These are the activations of a small neural network, seen along a few directions. Each row is one input.
In each table, some parts of the input vary, and every possible input appears once, in random order.
Descriptions start from the smaller parts, as in this example, which fits no table here: ring(5) and (point or ring(9) or (values(3) and line(6))).
Shared parts are said once, and a part with two or three values counts as separate values.
In the rows, zero is written as 128.

Other details of the inputs vary at random and push rows far along two fixed directions, the same in every table; ignore that.

A family of inputs:
x1: [115 139  88 106 122 100 118 148 136  63  28]
x2: [127 106 178 110 161 144 132 131  84 145 165]
x3: [102  87  99 179  97  98 121  90 151 146 120]
x4: [107 151 173 138 132 138 136 115 125 183 198]
x5: [122 144 131 152 148 138 137 125 142 192 207]
x6: [108 131 119 161  79  84 126 119 183 149 134]
x7: [177 139 125  91 141 102 134 159 157  74  69]
x8: [146 197 118  71 171 200 151 147  84  75 153]
x9: [132  84 141 160  92  75 124 109 158 117 128]
x10: [118 130 111 109 115 117 113 111 145 111  76]
x11: [105 108 142 147 136 153 134 101  86 190 178]
x12: [112 185 129  68 144 169 147 149  87  48 125]
x13: [135 108 115 112 125 125 111 168 115  71  49]
x14: [165  97 131 130 131 115 129 130 158  97  93]
x15: [149 127 155  89 108  98 116 128 159  98  98]
x16: [137 135  83 127 134 120 119 123 161 116  86]
x17: [133 160 143 157 148 127 135 128 139 169 200]
x18: [114 116 149 146 134 160 122 124  92 178 182]
x19: [150 127 126 108 187 180 123 177  74 113 121]
x20: [125 154 158 107 156 101 126 153  99 119 163]
x21: [153 102 121 190  99 119 124 112 185 133 123]
x22: [148 164 106  86 190 159 131 170  76 131 128]
x23: [136 103 152 128 102 134 129 135 144 103  81]
x24: [114  82 104 167  86  95 128  95 150 151 121]
x25: [123 165 153  98 156 129 125 178  97  89 114]
x26: [117 117 151 168 124 126 115 132 115 153 180]
x27: [124  78  88 176 110 123 138  93 172 147 106]
x28: [152 142 112  84 106 112 111 135 123  93  44]
x29: [108 120 130 121 174 166 133 126  56 158 140]
x30: [107 160 125 109 154 129 129 144  73 154 149]
x31: [115 114 132 149  64  98 134  96 195 161 125]
x32: [116 149 125 121  45 137 142  66 188 102 147]
x33: [130 104 111 161 151 152 132 108 117 196 194]
Description of these inputs: values(3) and (point or (values(2) and line(5))).
Changing only the values(3) part turns x6 into x5. The same change can be made to x24. Which row results? -> x33
Start at x9 and move only the line(5) part, one step at a time. The first step leads to x26. Which rows follow, in order? -> x13, x24, x3
Change only the values(2) part in x25. List by row number the other rows that result. -> x26

A family of inputs:
x34: [ 87 117  94 196  90 133 128  62 162 200 195]
x35: [115 153 157 149  81 115 137  89 174 153 208]
x36: [128 139 193  82 228 156 120 194  13 158 180]
x37: [100  77  92 217  97 122 122  70 159 215 178]
x38: [121 152 118 167  85 112 142  82 209 166 212]
x39: [153 152 110  91  99 114 138 131 180  49  60]
x40: [ 97 159 127  89 209 199 128 148  18 150 177]
x41: [116 142  98 186  82 124 143  52 208 198 216]
x42: [139 132 142 103  98  88 123 153 152  64  46]
x43: [158  76 106 141 137 109 111 157 128  88  33]
x44: [127 107 151 115 224 164 116 168  15 161 158]
x45: [143  76  89 127 113 128 125 140 128  95  20]
x46: [147 155 152  73  95 121 134 149 144  39  65]
x47: [132 122 147 103  91  77 129 144 153  82  65]
x48: [156 101 146 128 116  90 113 168 153  90  53]
x49: [130 189 127  81 204 196 138 144  51 140 182]
Changing only one part turns x44 into x43. The same change can be made to x46. Which row results? -> x35
Describe the family of inputs behind these rows. -> values(2) and ring(8)
Change only the values(2) part in x42. List by row number the other rows that result. -> x47
Change only the values(2) part in x49. List by row number the other rows that result. -> x41
